A small network was shown many inputs. Here are its activations along a few directions, one row for each input.
In each table, some parts of the input vary, and every possible input appears once, in random order.
A made-up example of a description, with smaller parts first: one of 4 places along a line, together with either a single point or one of 9 places around a ring or (one of 3 separate values, together with one of 8 places around a ring).
Shared parts are said once, and a part with two or three values counts as separate values.

Other details of the inputs shift rows strongly along two fixed directions, in all tables alike. That doesn't count.

Rows:
row 1: [  -4  -25   18   30   55 -109  -14  -23   -7   -9    1]
row 2: [ 0  8  5 -9  2 -1  9  3  5  3  2]
row 3: [  1   6   6 -13  -1   1   0  -6  -2   1  -6]
row 4: [ -1   4   5 -13  -2   1   0  -5  -8   3  -6]
row 5: [ -6  -4  -4 -11   3  -1  11   4   3   4   2]
row 6: [ 13   0 -11  42 -18  34 -22   8   4 -11   2]
row 7: [  5 -17 -22  41 -14  28 -19   8   3 -11   3]
row 8: [-1  8  5 -9  1 -1  8  4  1  3  5]
row 9: [ 13   0 -12  45 -20  35 -25   9   0 -11   5]
row 10: [ 0  7  1 -8  1 -2 11  3  1  5  2]
row 11: [ 1  8  2 -8  1 -1 10  2  4  4  2]
row 12: [ 12  -7 -17  41 -19  33 -26   2  -3 -11  -2]
row 13: [ -5  -3  -3 -11   3  -1  10   3   6   4   2]
row 14: [ -8  -4  -1 -11   2  -1  10   6   0   4   2]
row 15: [ 3 10  5 -9 -1 -1  6 -2  2  5 -2]
row 16: [ 0  9  7 -9 -2 -1  5  0 -4  5 -2]
row 17: [ -6  -2   0 -11   3   0   9   5   6   2   2]
row 18: [  3   7   5 -11  -2   0   3  -6  -4   4  -5]
row 19: [  2   5   3 -13  -1   1   1  -8  -2   3  -6]
row 20: [ 11 -21   4  81  36 -74 -36 -11  -4 -20   7]
row 21: [  4   9   6 -11  -1   1   3  -7  -1   4  -5]
row 22: [ 3  9  4 -9 -1 -1  7 -2 -1  5 -2]
row 23: [ -4   2   1 -10   3  -1  10   6   6   2   3]
row 24: [  3   9   9 -12  -1   1   1  -5  -1   2  -5]
row 25: [ 11  -5 -13  42 -20  35 -30   3  -4 -13   1]
row 26: [ -3   2  -2 -10   3  -2  11   5   6   4   3]
row 27: [ -5   2   1 -10   2  -1   9   7   3   3   6]
row 28: [ -3   1  -3 -10   2  -2  12   5   3   4   3]
row 29: [  0   8   7 -11  -3   1   2  -4  -7   4  -5]
row 30: [ -3  -2   0 -14   1   1   4  -6   0   2  -4]
row 31: [ -6  -4   0 -13   2   0   6   1   4   1  -1]
row 32: [  6 -16 -21  40 -14  28 -19   8   6 -12   3]
row 33: [ -3  -2   3 -14   1   1   2  -4   0   0  -4]
row 34: [ -7  -4   0 -14   1   0   5   2   0   2   3]
row 35: [ -5  -2   3 -15   0   1   1  -4  -4   1  -1]
row 36: [-6  1  0 -9  1 -2 10  7  1  4  2]
row 37: [ -7  -2   0 -12   2  -1   8   6   2   3   6]
row 38: [ -6  -3   1 -14  -1   1   3  -3  -6   2  -5]
row 39: [ -3  -3  -1 -14   0   0   4  -5  -3   2  -4]
row 40: [  2   9   9 -12  -2   1   0  -5  -5   3  -2]
Each input here is: one of 5 places around a ring, together with one of 8 places around a ring.
Changing only the place on the ring of 5 turns row 27 into row 23. The same change can be made to row 35. Which row results?
Answer: row 33
Changing only the place on the ring of 5 turns row 12 into row 19. The same change can be made to row 39. Which row results?
Answer: row 30
Change only the place on the ring of 5 in row 14. List by row number the other rows that result.
Answer: row 5, row 13, row 17, row 37
Change only the place on the ring of 8 in row 38. List by row number the other rows that result.
Answer: row 1, row 4, row 14, row 16, row 20, row 29, row 36
A walk changes only the place on the ring of 5. It starts at row 29 and steps to row 18. List the rest of the walk in order.
Answer: row 21, row 24, row 40

Rows:
row 41: [-6 -3  2 -8  2 -7  5  2 -6  3  3]
row 42: [-8 -3  1 -8  4 -7  6  4 -4  2  1]
row 43: [-3 -5 -3 -7  4 -9  9 -1  0  4  1]
row 44: [-5 -5 -1 -9  6 -5  8  2  6  2  0]
row 45: [-1  6  2 -6  4 -7  7  3  3  3  7]
row 46: [ -4  -4  -3 -10   5  -6   6  -1   3   2   3]
row 47: [  4  -7 -11  10 -11  18  -6  -1  -2  -2  -3]
row 48: [  7   2 -11  17  -8  17  -2   4   4  -2  -3]
row 49: [-2  7 11 -8  2 -4  1  0 -1  0  3]
row 50: [-2  5  5 -5  5 -8  7  4  6  2  6]
row 51: [ 4  6  2 -7  3 -6  6 -5  0  4 -7]
row 52: [-2  7 11 -6  2 -6  3  2 -1  1  0]
row 53: [  5   3   1  13 -10  18 -10   3  -1  -4  -3]
row 54: [-8 -4  4 -8  4 -6  4  4  0  0  1]
row 55: [ 4  8  6 -9  2 -7 -2 -9 -3  2 -3]
row 56: [ 7  1 -7 16 -7 16 -4  4  8 -4 -2]
row 57: [-6 -4 -2 -7  3 -8  9  3 -1  5  4]
row 58: [ -2  -2   2 -13   2  -4  -2  -8  -4   1  -3]
row 59: [ -3  -6  -4   9 -10  21  -7   8  -1  -5   1]
row 60: [ -3  -5  -3   9  -8  17 -10   5  -1  -6   4]
row 61: [ 1  5  3 -7  5 -6  7  0  8  2  3]
row 62: [ 10   2  -6  14  -6  13 -11  -3   2  -4  -1]
row 63: [ -6  -3   6 -10   2  -5   0  -3  -3   0  -4]
row 64: [-6 -2  3 -9  3 -6  1 -4 -7  2 -5]
row 65: [ -3  -4   4 -11   2  -5   0  -5  -1   0  -7]
row 66: [  4  -6 -11   7  -9  20  -9  -2   1  -4  -1]
row 67: [  4   4  -1  16  -7  11 -11   4  -3  -5   5]
row 68: [ -2  -6 -11  10  -7  17  -4   9   3  -3   8]
row 69: [ -2  -5   2 -10   4  -5   3  -5   2   1  -6]
row 70: [ -1  -2   2 -11   0  -5   1  -8  -7   3  -5]
row 71: [ 0  8  7 -6  2 -6  2 -3 -6  4 -5]
row 72: [ -6  -1   4 -11   3  -6   0  -1  -6   0   3]
row 73: [-2  5  5 -4  5 -8  9  6  6  3  3]
row 74: [ 9  1 -9 18 -8 13 -4  1  2 -1  0]
row 75: [-2  7  5 -4  3 -8  7  4 -3  3  1]
row 76: [-2 -5 -8 10 -8 17 -8  7 -2 -5  6]
row 77: [ 2  6  1 -7  5 -7  7 -1  5  3  4]
row 78: [ 6  6  3 -7  1 -6  5 -7 -2  5 -4]
row 79: [ 4  6  1 -8  4 -6  5 -5  4  2  0]
row 80: [-3 -6 -5  9 -7 17 -8  8  1 -6  6]
row 81: [ 2  8  8 -7 -1 -5  2 -5 -8  5 -2]
row 82: [  2  -6 -13   7  -9  21  -5   1   4  -4   1]
row 83: [ -2  -5   0 -10   5  -5   4  -4   5   0  -1]
row 84: [-8 -2  3 -8  3 -7  4  1 -7  2 -1]
row 85: [-8 -4 -3 -7  5 -8 10  5  1  4  2]
row 86: [ -5  -3   7 -11   3  -5  -2  -5  -3  -1  -1]
row 87: [-1 -5 -3 -8  3 -8  7 -5 -1  3 -2]
row 88: [ 0  7  6 -5  1 -7  7  3 -5  4  4]
row 89: [ 20 -24   7  94  41 -91 -49 -26  -9 -22   2]
row 90: [ 9  1 -4 15 -7 14 -8  0  5 -4 -5]
row 91: [-3 -5 -4 -8  5 -7  8 -3  1  2 -5]
row 92: [-4 -2  4 -9  0 -7  1 -5 -9  3 -3]
row 93: [  2  -5  -5   6 -10  20 -11  -1   0  -6  -3]
row 94: [ 3  7  5 -7  2 -7  2 -6 -4  4 -7]
row 95: [ 0  5 -1 -4  5 -7 11  2  4  5 -1]
row 96: [ 3  5  4 -8  4 -5  5 -4  7  1  0]
row 97: [ 3  3  0 15 -6 13 -8  8  2 -5  6]
row 98: [ 1  8 11 -9  1 -3 -1 -4 -2  1 -1]
row 99: [-2  6  1 -4  4 -8 11  6  2  5  2]
row 100: [ 5  3 -2 19 -9 10 -9  4 -6 -2  4]
row 101: [ 4  6  6 -9  3 -4  2 -7  4  1 -3]
row 102: [-5 -5 -4 -7  6 -7 10  1  3  3 -1]
row 103: [  8   3   0  13  -8  14 -13  -3   1  -5  -2]
row 104: [  6   4  -1  15  -8  13 -13  -1  -4  -4   2]
row 105: [ -3  -3   0 -10   2  -5   2  -6  -5   2  -8]
row 106: [ 3 -7 -8  7 -8 20 -8 -1  4 -5 -2]
row 107: [ 0  6  2 -4  2 -9 10  4  0  6  5]
row 108: [ 2  3 -1 16 -8 15 -5 11  2 -4  3]
row 109: [-6 -2  4 -9  1 -7  3 -1 -8  3  1]
row 110: [-8 -5  1 -8  5 -7  8  6  5  2  3]
row 111: [ 5  1 -8 16 -7 17 -1  9  9 -3  1]
row 112: [ -4  -2   4 -11   3  -6  -3  -6  -6   0  -1]
row 113: [  1  -7 -12   7 -10  24  -2   5   7  -4  -3]
row 114: [ 7  1 -9 20 -7 11 -2  5  3  0  3]
row 115: [ -2  -4  -2 -10   4  -5   5  -6  -1   2  -7]
row 116: [-4 -5  0 -9  6 -6  6  0  7  1  3]
row 117: [-2 -7 -8 10 -6 17 -4  9  6 -4  7]
row 118: [ 3  6  9 -7  2 -6  1 -6  0  1 -7]
row 119: [-1  8  6 -7  3 -7  3  2 -2  2  6]
row 120: [-2  8  7 -5  2 -7  5  1 -6  3 -1]
Changing only one part turns row 51 into row 120. The same change can be made to row 62. Which row results?
Answer: row 67
Changing only one part turns row 43 into row 70. The same change can be made to row 111. Which row results?
Answer: row 118
Describe the family of inputs behind these rows.
Answer: one of 2 separate values, together with one of 5 places around a ring, together with one of 8 places around a ring
A walk changes only the place on the ring of 8. It starts at row 102 and steps to row 91. List the rest of the walk in order.
Answer: row 115, row 105, row 64, row 84, row 42, row 85
Change only the choice among 2 separate values in row 116. List by row number the other rows that result.
Answer: row 61
Change only the place on the ring of 5 in row 98. List by row number the other rows that result.
Answer: row 53, row 71, row 81, row 104
Change only the choice among 2 separate values in row 112. List by row number the other rows that result.
Answer: row 104
